Read these off the grid that follows.
1) Which number is the smallest entry in the first column?
2) Which number is the entry just left of 69?
3) Which number is the bottom-right entry?
4) Which number is the second entry on the diagonal from the top-right corner?
5) Which number is the entry directly below -72?
6) Which number is the entry in the top-left corner?
7) Which number is the smallest entry in the last row?
8) Which number is the entry just right of 67?
[[62, 6, -49, -38],
 [-42, 44, -30, 5],
 [-7, 69, 67, -72],
 [43, -48, 50, -33],
 [-43, 35, 57, 10],
 [-21, -18, 41, -25],
 [44, -38, 42, 8],
 [-21, 5, -41, 63],
 [56, 48, -64, -57]]
1) -43
2) -7
3) -57
4) -30
5) -33
6) 62
7) -64
8) -72

Read these off the matrix that follows. Rows and columns are numbered from 1.
1) Find the entry directly above -34.
2) Find the entry at row 1, column 3.
3) Find the entry in the top-left corner.
4) Find the entry directly above the smallest entry.
5) Find the entry in row 2 and column 1.
6) Find the entry directly below the centre entry.
7) Find the entry in row 3 and column 3.
8) Find the entry directly below 3.
[[ -7  -7  14 -16  38  -7  12  -9 -17  15 -16]
 [ -1  -4 -32  36 -17   8 -13 -24  22 -51   6]
 [  9  19  43 -41 -42   0  14  71 -18  73   2]
 [ -7  10  33   3 -73  10  34  67  -9  22 -34]
 [ -6  -2  -7  27 -30   8   8   2   9 -29 -15]
 [-16  -5  40 -16  10  -4  40  25 -30  27 -47]
 [-15  -9  21  -5  21  -3  28   2 -19   6 -37]]
1) 2
2) 14
3) -7
4) -42
5) -1
6) 8
7) 43
8) 27

m =
6622  1847  1442  1586  2734  2492  4067  3102  2124  3273  2579
2463  2851  1754  6130  2073  2686  8391  7383  2122  8057  1144
5100  4359  4102  2855  3826  3516  2505  2177  4740  2162  4250
3215  5781  4742  4622  2900  2953  3009  2229  5530  2602  3750
3507  3841  3399  5237  3415  3633  6099  5618  3656  5948  3088
3111  5667  4785  4749  3215  3191  3398  2736  5387  3054  3918
Counting starts at 1.
What is the bottom-left entry?
Answer: 3111
The entry in row 1 and column 1 is 6622
The entry at row 1, column 2 is 1847
The entry just right of 5618 -> 3656
The entry at row 1, column 3 -> 1442
The top-right entry is 2579
What is the entry in row 2 and column 3?
Answer: 1754
What is the entry directly above 4250?
Answer: 1144
The entry at row 3, column 1: 5100
The entry just right of 2229: 5530
The entry directly below 7383: 2177
What is the bottom entry of the column that holds the largest entry?
Answer: 3398
What is the entry in row 3 and column 2?
Answer: 4359
The entry in row 2 and column 1 -> 2463
The entry in the bottom-right corner: 3918
What is the entry just left of the largest entry?
Answer: 2686
What is the entry just left of the smallest entry?
Answer: 8057
What is the entry just right of 2900?
Answer: 2953
The entry directly below the smallest entry is 4250
The entry directly below 2734: 2073
The entry directly above the largest entry -> 4067
The entry directly above 4622 -> 2855
What is the entry directly above 3054?
Answer: 5948
What is the entry directly below 5948?
Answer: 3054
The entry directly below the largest entry: 2505
What is the entry directly above 2900?
Answer: 3826
What is the entry just right of 1586?
Answer: 2734

  9  -19   19  -24    2  -12   -9
 -5   42   16   10   27   -4   -6
-22   49  -25   -2   25   13    7
 10  -21    2    5    0   11  -20
 12   -2   -9    4   54    6  -34
  0   -7   11   -6    1  -10   -5
  4   26  -14  -13  -20    7  -14
 15   -5   13    4   -4  -11  -13
 16   39   26   -4  -10  -23   35
-10    4    2   13   -3   25   38
  3   15    0   26   27    9    5
  4  -13   26    0  -10   27    9
 -4  -19   10  -30   30   21   14
Rows and columns are numbered from 1.
Find the entry just right of 21.
A: 14
The entry at row 2, column 1 is -5
The entry in the top-left corner is 9
The top-right entry is -9
The entry at the centre: -13
Find the entry directly below the smallest entry.
A: -5
Find the entry directly above 49.
A: 42
The entry just left of the largest entry: 4
The entry in row 1 and column 3 -> 19
The maximum -> 54
Find the bottom-left entry.
A: -4
Find the entry in row 1 and column 2.
A: -19
The entry at row 3, column 1: -22
The entry in row 2 and column 3 is 16
Find the entry just left of -34.
A: 6
Find the entry just left of 1.
A: -6
The entry just left of -25 is 49
The entry directly below the largest entry: 1
Find the entry directly above the largest entry.
A: 0
The entry in row 3 and column 3 is -25
The entry directly below -7 -> 26

Questions about the array below. Counting starts at 1.
1) Report the entry directly above 601.
2) Report the entry at row 1, column 3.
3) Report the entry in row 3 and column 1.
4) Report the entry directly above 220.
5) Report the entry just left of 203.
6) Report the entry directly below 72.
7) Report the entry in the top-left corner.
8) Report the entry directly above the smallest entry.
array([[ 537,  394,  297,  552,  478,  458,  408,  619],
       [ 624,  333,  451, -159,  298,  420,  142,  483],
       [ 556,  383,  457,   76,  359,  433,  256,  471],
       [ 209,  780,  401,  507,  443,  529,  163,  219],
       [ 550,  125,   72,  427,  -66,  589,  367,  105],
       [ 241,  745,  403,  502,  441,  522,  193,  245],
       [ 710,  262,  447, -522,  203,  396,  -51,  494],
       [ 470,  478,  496,  512,  420,  398,  366,  432],
       [ 508,  422,  457,  290,  420,  458,  366,  467],
       [ 421,  507,  448,  466,  455,  470,  422,  424],
       [ 454,  446,  440,  432,  477,  504,  522,  476],
       [ 746,  680,  571,  493,  620,  456,  251,  290],
       [ 488,  544,  601,  649,  299,  220,   46,  346]])
1) 571
2) 297
3) 556
4) 456
5) -522
6) 403
7) 537
8) 502

Questions about the row below.
1) Which number is the entry just left of 21?
2) Which number is the entry just right of 2?
3) Which number is the maximum?
4) Which number is the entry just left of -6?
5) Which number is the entry just right of -27?
[-10, 71, -12, 36, -2, 2, -10, -5, 21, -42, 29, 4, -6, -27, 30, 11]
1) -5
2) -10
3) 71
4) 4
5) 30
